Each row below holds a small network's activations on one input, seen along a few directions.
In each table, some parts of the input vary, and every possible input appears once, in random order.
Descriptions start from the smaller parts, as in this example, which fits no table here: one of 8 places around a ring, together with either a single point or one of 11 places around a ring or (one of 3 separate values, together with one of 6 places along a line).
Shared parts are said once, and a part with two or three values counts as separate values.
(in the rows, 128 means zero)

Other details of the inputs vary at random and push rows far along two fixed directions, the same in every table; ignore that.

Table:
R1: [134 114 123 132 123 120 116 122 132 147 136 141 112 142 130]
R2: [129 176 130 156 150 128 156 128 150  87  82 119 141  85 143]
R3: [125 117 117 123 124 134 111 120 137 143 136 136 108 140 125]
R4: [123 153 143 135 137 124 185 137 149  75  99 129 142  94 141]
R5: [128  99 140 115 111 130 143 125 129 130 149 141 120 142 122]
R6: [132 114 119 131 127 130 113 116 134 144 136 135 107 142 131]
R7: [132 109 128 131 121 120 117 119 132 150 132 139 116 138 129]
R8: [125 109 120 117 120 127 115 124 132 139 135 140 115 135 118]
R9: [131 157 145 138 131 127 187 138 154  73  95 137 141  88 138]
R10: [104 175 148 135 146 154  83 163  20 138 149  43 207 150 113]
R11: [135 109 122 128 121 120 117 117 128 142 135 143 117 139 128]
R12: [123 113 122 123 123 134 111 117 138 145 133 135 112 137 124]
R13: [135 112 122 117 121 117 119 129 134 148 135 139 118 139 124]
R14: [129 115 119 116 124 132 112 117 137 145 136 133 110 135 125]
R15: [139 112 125 124 122 118 116 120 131 149 135 137 114 137 131]
R16: [124 113 121 120 122 127 113 130 136 142 136 139 110 138 120]
R17: [127 113 115 120 121 134 113 115 134 139 136 136 112 137 123]
R18: [126  97 137 115 114 128 144 125 128 130 148 139 120 143 124]
R19: [110 177 145 129 148 153  82 165  14 140 153  38 206 149 113]
R20: [136 112 121 124 127 128 113 114 134 146 135 132 110 137 130]
R21: [130 113 121 124 121 120 119 131 134 146 136 142 116 144 123]
R22: [131 163 129 136 150 128 164 140 153  90 111 124 143  78 148]
R23: [132 174 124 153 148 129 155 126 146  81  85 122 141  87 142]
R24: [130 176 126 147 145 118 164 140 148  81  83 130 149  87 135]
R25: [128 109 126 123 119 120 119 128 136 147 132 141 121 141 123]
R26: [127  98 140 115 113 128 143 124 129 129 150 139 121 143 122]
Each input here is: either a single point or one of 5 places along a line or (one of 4 separate values, together with one of 5 places around a ring).
What sort of input is R22? -> a single point
Which other rows does R3 become when the choice among 4 separate values takes its other values? List them by row number. -> R12, R14, R17

Table:
R27: [143 178 136 162 167 158 128 134  53  97 167  62 194 118 162]
R28: [131 167 111 146 119 112 129 139 186 104  75 169 110 115 113]
R29: [118 136 146 107 129 135 169 124 197 102 112 119 102  76 132]
R30: [117 187 160 155 144 126  92 171  77 150 103  77 188 115 129]
R31: [128  91 138 131 135 134  60 112  83 219 158  96 113 188 133]
R32: [ 98  59 126  89 103 112 104 142 169 188 166 160  94 153 117]
R33: [112 147 124 104 122 155 166 131 173  71 102 141  84  90 119]
R34: [160  56 120  64 102 134 134 116 147 164 187 153  87 154 133]
R35: [169 153 114 163 150  82 160 112 161 108  99 146 104 102 164]
R36: [ 90  88 115  95 113 145  66 167  79 160 186 123 127 195  89]
R37: [124 136 130  92 122 128 166 105 165  77  96 144 116  76 120]
R38: [118  72  98 125 108 174 103  83 149 157 176 162  63 166 122]
R39: [117 209 119 166 155 150 102 136  68 114 105  63 169 155 126]
R40: [131 183 124 157 150 127 100 123  50 116  89  61 190 132 137]
R41: [149 137 115 143 120  93 135 128 169 114  59 163 126  91 114]
R42: [114  79 142 126 135 177  69 101  91 192 200  90 124 171 134]
R43: [114 171 133 152 152 170 110 110  49  92 129  64 198 109 139]
R44: [164  77 112 120 101  80 101 127 135 196 162 186  90 157 124]
R45: [137 141 111 118 138  94 183 162 171 105 121 171 135  91 138]
R46: [136  94 199 161  89  99 248 125 142  74 108 170 141 146 140]
R47: [120 127 114 112 135 102 162 141 175  91  88 165 134  88 104]
What is each input in this table made of? -> either a single point or (one of 4 separate values, together with one of 5 places around a ring)
Which other rows does R42 become when the choice among 4 separate values takes its other values? List them by row number. -> R27, R38, R43
A walk changes only the place on the ring of 5. It starts at R42 and steps to R31. List the rest of the walk in order. -> R30, R32, R29
